A small network was trained on invented records. Each row is its activation on one of them, seen along a few directions.
After each row come some of the record's fields: VUGO, NABE, KINOM, DUNEZ, ZEDE, ZOZEV, NOP.
A field that a record lacks is left out.
Other fields move the rows too, some of them a lot.
In the rows, zero is written as 500.
Random noise pushes rows far along 19 fixed directions. That doesn't count. These rows show it; they differ only by the noise:
[231 665 718 544 518 192 688 526 498 505 569 555 535 476 539 516 523 238
 434 147 316 727 284 602 727 635 497 507 533 500 240 515 569 480 558 585
 677 419 266]
[610 474 568 436 517 453 370 500 493 470 582 381 549 674 575 757 608 604
 631 641 538 439 694 721 595 634 445  75 264 482 653 430 277 367 197 304
 228 711 609]
[520 483 411 603 226 709 524 540 469  20 613 160 596 490 451 447 374 299
 309 675 293 849 395 557 662 346 810 559 265 630 292 634 691 592 572 493
 453 439 604]
[935 516 405 601 609 660 302 375 605 496 617 500 428 492 394 735 617 589
 494 809 566 592 413 449 641 503 397 234 215 447 577 537 372 467 552 579
 427 582 476]
[316 586 151 506 715 498 451 508 231 469 285 551 452 493 256 185 550 547
 557 360 437 828 607 718 779 410 498 585 501 411 584 517 548 645 426 408
 310 730 578]
[641 384 332 603 174 595 374 270 655 559 734 484 388 333 295 389 451 644
 604 702 455 782 304 468 391 441 646 807 258 527 733 466 541 580 795 567
 341 488 549]
[185 429 743 211 420 467 611 634 467 487 417 639 540 305 379 358 668 585
 347 327 552 377 545 417 314 391 487 722 143 699 463 569 528 311 286 416
 473 723 522]
[392 445 129 800 577 530 208 284 288 380 618 660 427 542 434 311 449 306
 496 472 463 327 539 634 532 591 568 458 527 393 534 554 743 466 510 343
 563 642 388]
[584 506 261 474 590 538 457 408 286 762 594 647 293 484 586 515 651 716
 585 492 498 540 568 744 521 645 320 461 310 721 436 464 653 638 447 335
 428 531 764]
[123 471 269 582 483 583 330 518 325 720 515 739 253 270 414 131 368 454
 453 426 610 639 213 262 312 471 467 829 400 559 450 595 760 765 514 454
 453 392 627]
[746 611 506 478 652 483 441 483 306 650 698 520 351 601 424 474 591  89
 685 544 685 607 219 554 470 608 310 444 944 439 530 376 448 445 937 434
 228 640 621]
[215 551 609 558 746 360 494 481 393 498 707 657 437 480 378 286 558 269
 565 161 480 450 517 521 548 634 537 725 635 378 500 535 381 357 482 582
 487 811 366]
[338 621 485 434 505 518 691 640 593 568 332 630 584 609 697 378 343 981
 455 535 581 662 525 563 419 378 684 701 394 413 727 370 550 727 398 280
 436 358 457]
[494 567 418 731 661 525 481 444 509 675 647 725 379 414 535 413 379 327
 654 322 385 566 315 681 353 687 257 570 536 599 419 276 616 702 602 583
 513 509 450]
[621 327 558 494 339 494 448 421 455 638 941 418 397 604 536 403 717 348
 536 386 609 443 415 599 400 687 581 488 697 625 569 435 545 175 664 377
 349 620 687]
[398 261 366 400 346 487 539 402 345 472 486 556 262 621 634 423 472 476
 202 442 514 830 711 577 716 467 548 595 335 449 313 486 721 217 414 492
 566 615 513]
[463 573 507 507 633 705 598 334 597 313 474 591 633 441 705 597 321 387
 504 569 262 320 719 579 403 438 531 617 151 585 352 499 639 652 472 655
 846 477 397]
[701 487 554 466 791 635 439 883 506 532 548 433 401 464 475 179 459 612
 316 364 678 897 425 395 543 447 516 552 897 418 459 329 481 335 459 682
 182 623 803]
[494 477 289 428 558 497 570 355 313 441 423 441 514 436 460 673 192 367
 468 636 463 546 593 311 566 525 467 847 620 543 520 507 619 590 491 660
 562 560 329]
[519 481 365 554 485 434 431 736 449 363 322 499 541 605 500 348 534 535
 432 437 580 439 476 533 480 449 542 393 861 412 591 327 553 478 490 301
 382 499 395]
[667 480 454 450 636 513 240 259 298 771 882 440 372 424 437 404 754  97
 522 432 611 533 320 449 627 666 467 304 699 558 377 693 692 183 780 588
 492 543 861]

[738 477 498 697 330 342 486 473 697 463 663 464 554 416 628 654 411 953
 588 487 210 512 642 858 468 673 565 455 418 619 471 285 578 542 455 537
 503 393 530] -> VUGO is rozoz, NABE is vedo, ZEDE is gaba, ZOZEV is bef, NOP is zipus
[491 578 537 515 450 349 659 549 567 362 396 634 671 464 494 655 462 803
 356 485 447 321 490 511 457 503 554 643 424 577 576 454 565 511 402 392
 634 482 154] -> KINOM is zas, DUNEZ is dor, ZEDE is puza, ZOZEV is dek
[385 645 492 453 653 387 441 246 588 705 259 581 716 489 526 620 302 504
 671 592 480 474 587 534 559 482 442 308 401 279 725 504 525 545 457 537
 610 412 377] -> VUGO is rozoz, NABE is vedo, ZEDE is puza, ZOZEV is dek
[576 413 301 287 316 615 652 528 291 306 323 387 347 563 390 580 430 524
 677 808 515 528 740 465 408 325 469 955 568 549 593 423 303 754 679 424
 272 688 529] -> VUGO is rozoz, NABE is tetev, ZEDE is gaba, ZOZEV is bef, NOP is zipus
[536 416 377 423 567 567 575 697 352 411 336 409 525 416 376 327 503 419
 242 352 518 664 488 424 590 414 455 604 754 649 359 454 713 376 450 570
 473 575 538] -> KINOM is zas, DUNEZ is vuboz, ZEDE is gaba, ZOZEV is dek, NOP is basu
[445 570 819 278 673 628 766 537 504 521 620 535 489 497 553 530 331 682
 463 579 594 656 662 464 404 436 568 889 215 493 532 533 347 449 387 598
 364 748 610] -> VUGO is rozoz, NABE is vedo, ZEDE is gaba, ZOZEV is bef, NOP is basu
[504 536 309 532 498 572 638 507 501 603 317 388 661 625 670 549 348 651
 473 541 493 541 523 555 546 491 541 413 619 578 593 442 690 703 400 379
 592 225 489] -> VUGO is rozoz, NABE is tetev, ZEDE is gaba, ZOZEV is dek, NOP is zipus
[521 507 485 392 634 517 566 387 482 611 445 513 468 715 733 586 476 215
 686 451 517 402 645 573 491 568 356 390 728 408 544 361 394 524 549 562
 585 488 503] -> KINOM is kapem, DUNEZ is dor, ZEDE is gaba, ZOZEV is bef, NOP is basu
[308 493 504 494 506 370 435 541 426 615 508 530 540 202 319 338 398 415
 441 328 511 439 307 221 391 538 511 782 758 592 454 592 683 471 545 649
 552 433 488] -> VUGO is rozoz, NABE is vedo, ZEDE is gaba, ZOZEV is bef, NOP is zipus
[284 511 427 508 319 565 377 597 349 542 567 637 253 478 445 135 596 494
 372 528 722 665 145 324 394 351 639 661 484 432 444 707 622 605 706 287
 376 355 738] -> KINOM is kapem, DUNEZ is vuboz, ZEDE is gaba, ZOZEV is dek, NOP is zipus
[373 566 502 540 564 697 688 350 249 372 814 526 403 681 575 495 308 398
 408 660 574 621 533 539 539 516 705 896 330 494 420 713 565 540 596 365
 478 670 559] -> VUGO is rozoz, NABE is vedo, ZEDE is puza, ZOZEV is dek, NOP is zipus
[360 465 360 701 332 338 469 607 479 612 616 583 369 478 526 346 929 866
 520 157 319 417 491 819 608 666 544 328 356 744 330 543 577 632 367 238
 590 338 596] -> VUGO is rozoz, NABE is vedo, ZEDE is puza, ZOZEV is bef, NOP is zipus
[193 471 384 518 439 438 349 323 460 521 352 549 558 591 552 476 560 312
 464 468 533 327 509 416 611 471 560 227 347 355 553 705 582 469 348 373
 718 369 374] -> KINOM is kapem, DUNEZ is vuboz, ZEDE is gaba, ZOZEV is bef, NOP is basu
[654 543 458 459 613 477 496 734 430 477 288 652 396 483 438 404 633 621
 447 478 596 471 491 506 462 398 351 505 749 452 422 378 478 508 636 437
 432 556 490] -> VUGO is rozoz, NABE is tetev, ZEDE is gaba, ZOZEV is bef, NOP is zipus
[526 601 429 491 812 613 711 486 397 579 505 510 532 555 475 311 709 419
 492 207 407 572 597 694 697 502 477 553 654 604 371 549 566 501 579 576
 665 571 583] -> VUGO is rozoz, NABE is vedo, ZEDE is gaba, ZOZEV is dek, NOP is zipus
[415 478 749 299 411 263 545 399 506 461 425 737 541 439 501 479 325 521
 448 527 552 439 657 562 322 425 531 765 550 294 552 372 588 132 693 488
 491 725 364] -> VUGO is rozoz, NABE is vedo, ZEDE is puza, ZOZEV is bef
[569 529 419 575 584 443 435 367 621 596 446 751 429 336 390 318 571 799
 569 392 340 648 631 753 543 447 464 591 297 402 521 406 553 479 615 618
 560 600 500] -> VUGO is rozoz, NABE is vedo, ZEDE is gaba, ZOZEV is bef, NOP is basu
[468 363 371 643 449 411 439 679 328 256 517 341 428 590 477 654 425 404
 541 479 440 301 663 492 532 671 434 490 743 567 433 417 351 560 235 437
 363 653 354] -> VUGO is rozoz, NABE is vedo, ZEDE is gaba, ZOZEV is bef, NOP is basu
[548 552 635 533 438 189 375 422 485 155 577 668 546 489 429 469 530 635
 303 519 457 422 629 616 630 442 785 570 554 173 456 570 576  68 702 445
 574 703 284] -> KINOM is zas, DUNEZ is vuboz, ZEDE is puza, ZOZEV is bef
[389 361 268 410 565 675 488 215 479 887 313 665 418 536 530 571 178 547
 561 710 696 622 595 327 405 474 292 650 283 417 798 434 558 575 355 538
 485 538 442] -> VUGO is rozoz, NABE is vedo, ZEDE is gaba, ZOZEV is bef, NOP is zipus
[590 592 261 534 505 514 717 470 186 584 436 651 231 757 694 817 388 629
 370 716 644 682 370 557 640 586 283 547 388 577 375 521 595 818 467 243
 500 376 389] -> KINOM is kapem, DUNEZ is dor, ZEDE is gaba, ZOZEV is bef, NOP is zipus
[336 795 596 538 647 567 493 475 489 163 494 588 597 495 476 474 149 485
 591 779 486 554 453 407 433 320 744 820 342 190 608 647 354 786 619 520
 423 566 420] -> KINOM is kapem, DUNEZ is dor, ZEDE is gaba, ZOZEV is bef, NOP is zipus
[433 541 480 538 465 256 407 365 366 661 508 452 655 475 243 556 445 215
 711 449 557 420 289 578 466 668 345 364 793 497 745 444 526 389 580 360
 284 622 398] -> VUGO is rozoz, NABE is vedo, ZEDE is gaba, ZOZEV is dek, NOP is zipus
[440 280 358 349 299 542 461 357 322 426 495 514 298 551 596 588 667 334
 563 580 465 186 805 513 401 495 439 566 325 626 391 529 511 473 494 403
 613 609 514] -> KINOM is zas, DUNEZ is dor, ZEDE is gaba, ZOZEV is bef, NOP is basu
[251 436 385 747 406 376 351 634 594 560 446 462 451 558 464 345 550 481
 437 242 454 782 286 534 720 589 500 167 465 414 512 459 480 565 222 449
 437 356 393] -> KINOM is zas, DUNEZ is dor, ZEDE is gaba, ZOZEV is bef, NOP is zipus
[550 477 451 700 583 600 516 514 675 486 504 467 653 514 521 544 378 551
 499 486 483 292 490 385 412 546 537 494 601 509 637 443 484 580 382 571
 638 407 264] -> VUGO is rozoz, NABE is tetev, ZEDE is gaba, ZOZEV is bef, NOP is basu
[771 524 693 521 418 256 415 632 711 286 761 465 436 408 693 489 549 916
 627 406 245 435 760 721 437 592 741 637 749 411 391 313 334 417 638 716
 458 472 708] -> KINOM is kapem, DUNEZ is dor, ZEDE is puza, ZOZEV is dek
[918 746 527 294 845 502 650 467 421 575 528 639 530 723 576 582 659 784
 528 701 757 454 595 545 594 426 599 620 861 267 732 454 380 377 901 371
 442 625 493] -> KINOM is zas, DUNEZ is dor, ZEDE is puza, ZOZEV is bef, NOP is zipus
[299 329 679 506 292 341 523 633 393 401 641 401 505 602 462 458 380 177
 230 330 665 586 275 359 481 612 542 505 750 500 469 485 584 112 350 414
 343 621 386] -> KINOM is kapem, DUNEZ is dor, ZEDE is gaba, ZOZEV is dek, NOP is basu
[339 371 401 551 140 474 579 515 494 435 329 546 482 523 461 414 483 325
 497 469 446 447 394 567 329 420 438 573 539 598 469 373 643 586 660 314
 555 403 324] -> VUGO is vas, NABE is vedo, ZEDE is puza, ZOZEV is dek, NOP is zipus

Here are new rows. What are their fields?
[567 716 535 491 689 475 609 431 279 197 546 399 767 433 450 710 199 420
 546 671 361 306 638 619 475 548 575 712 582 592 458 577 624 564 512 487
 481 673 462] -> VUGO is rozoz, NABE is vedo, ZEDE is gaba, ZOZEV is dek, NOP is basu
[400 543 468 392 543 417 612 391 546 530 372 354 600 529 710 596 482 165
 569 325 289 491 595 423 700 532 508 444 777 506 314 530 539 597 591 781
 881 209 454] -> KINOM is kapem, DUNEZ is dor, ZEDE is puza, ZOZEV is bef, NOP is zipus
[377 426 564 270 507 378 519 425 628 606 387 587 458 592 744 509 718 635
 630 350 433 287 892 542 532 484 545 452 468 374 545 450 315 412 419 576
 717 471 507] -> KINOM is zas, DUNEZ is dor, ZEDE is gaba, ZOZEV is dek, NOP is zipus
[530 514 556 548 543 564 539 629 634 324 395 573 699 545 665 446 304 745
 341 499 508 337 597 565 314 430 618 491 515 468 595 363 632 437 304 429
 550 469 430] -> KINOM is kapem, DUNEZ is dor, ZEDE is gaba, ZOZEV is bef, NOP is basu
[481 523 512 558 538 722 475 448 523 524 432 598 638 552 331 209 477 327
 218 536 714 763 196 506 515 292 559 344 376 395 594 583 780 230 638 338
 458 561 504] -> VUGO is rozoz, NABE is vedo, ZEDE is puza, ZOZEV is dek, NOP is zipus
[538 462 541 532 423 518 487 504 601 205 369 340 815 381  92 424 361 393
 484 558 442 543 477 499 467 346 586 589 525 451 764 446 456 305 496 553
 309 789 292] -> VUGO is rozoz, NABE is vedo, ZEDE is gaba, ZOZEV is bef, NOP is basu
[574 278 604 367 352 663 553 740 564 437 380 308 384 608 513 481 540 318
 462 535 601 644 560 413 424 387 364 396 558 531 449 331 299 409 416 554
 293 594 604] -> VUGO is rozoz, NABE is vedo, ZEDE is gaba, ZOZEV is dek, NOP is zipus
[165 492 524 339 516 453 278 352 459 475 273 557 385 328 369 439 483 279
 629 590 440 560 674 338 588 325 454 475 102 256 430 715 348 558 431 682
 537 598 543] -> VUGO is rozoz, NABE is vedo, ZEDE is gaba, ZOZEV is dek, NOP is basu
[730 432 330 499 543 673 522 263 347 556 614 391 550 536 382 602 422 219
 726 635 480 371 582 662 371 595 327 561 647 687 635 394 548 489 666 486
 378 714 594] -> VUGO is rozoz, NABE is vedo, ZEDE is puza, ZOZEV is dek, NOP is zipus
[704 499 752 545 543 712 602 604 694 293 555 568 467 618 439 477 648 451
 373 566 545 644 471 611 514 342 472 393 228 398 421 448 297 314 611 517
 449 728 420] -> VUGO is rozoz, NABE is vedo, ZEDE is gaba, ZOZEV is bef, NOP is zipus
[737 421 435 781 607 532 469 603 626 279 508 709 269 553 442 498 747 479
 397 307 365 453 533 653 601 535 293 353 417 456 295 339 329 464 470 642
 648 670 175] -> KINOM is kapem, DUNEZ is dor, ZEDE is gaba, ZOZEV is bef, NOP is basu
[550 553 613 531 321 422 612 960 525 209 336 458 357 575 470 629 460 720
 485 680 564 613 390 401 439 394 466 623 571 434 438 353 168 792 493 353
 210 492 328] -> VUGO is rozoz, NABE is vedo, ZEDE is gaba, ZOZEV is bef, NOP is basu
[657 343 746 510 293 590 558 538 875 558 677 257 625 572 797 561 500 307
 715 407 357 287 584 590 205 601 520 312 704 644 505 211 401 445 575 654
 583 293 614] -> VUGO is rozoz, NABE is vedo, ZEDE is puza, ZOZEV is dek
[471 633 856 150 378 631 666 829 431 374 402 353 563 438 624 578 853 345
 324 603 589 335 327 301 418 284 520 331 347 795  65 775 532 556 640 334
 613 251 815] -> VUGO is rozoz, NABE is vedo, ZEDE is puza, ZOZEV is bef, NOP is zipus
[447 415 505 563 307 479 488 650 645 603 622 256 533 434 370 479 626 761
 518 449 537 568 331 271 541 548 671 533 507 620 669 599 326 606 332 504
 374 336 528] -> VUGO is rozoz, NABE is vedo, ZEDE is gaba, ZOZEV is bef, NOP is zipus
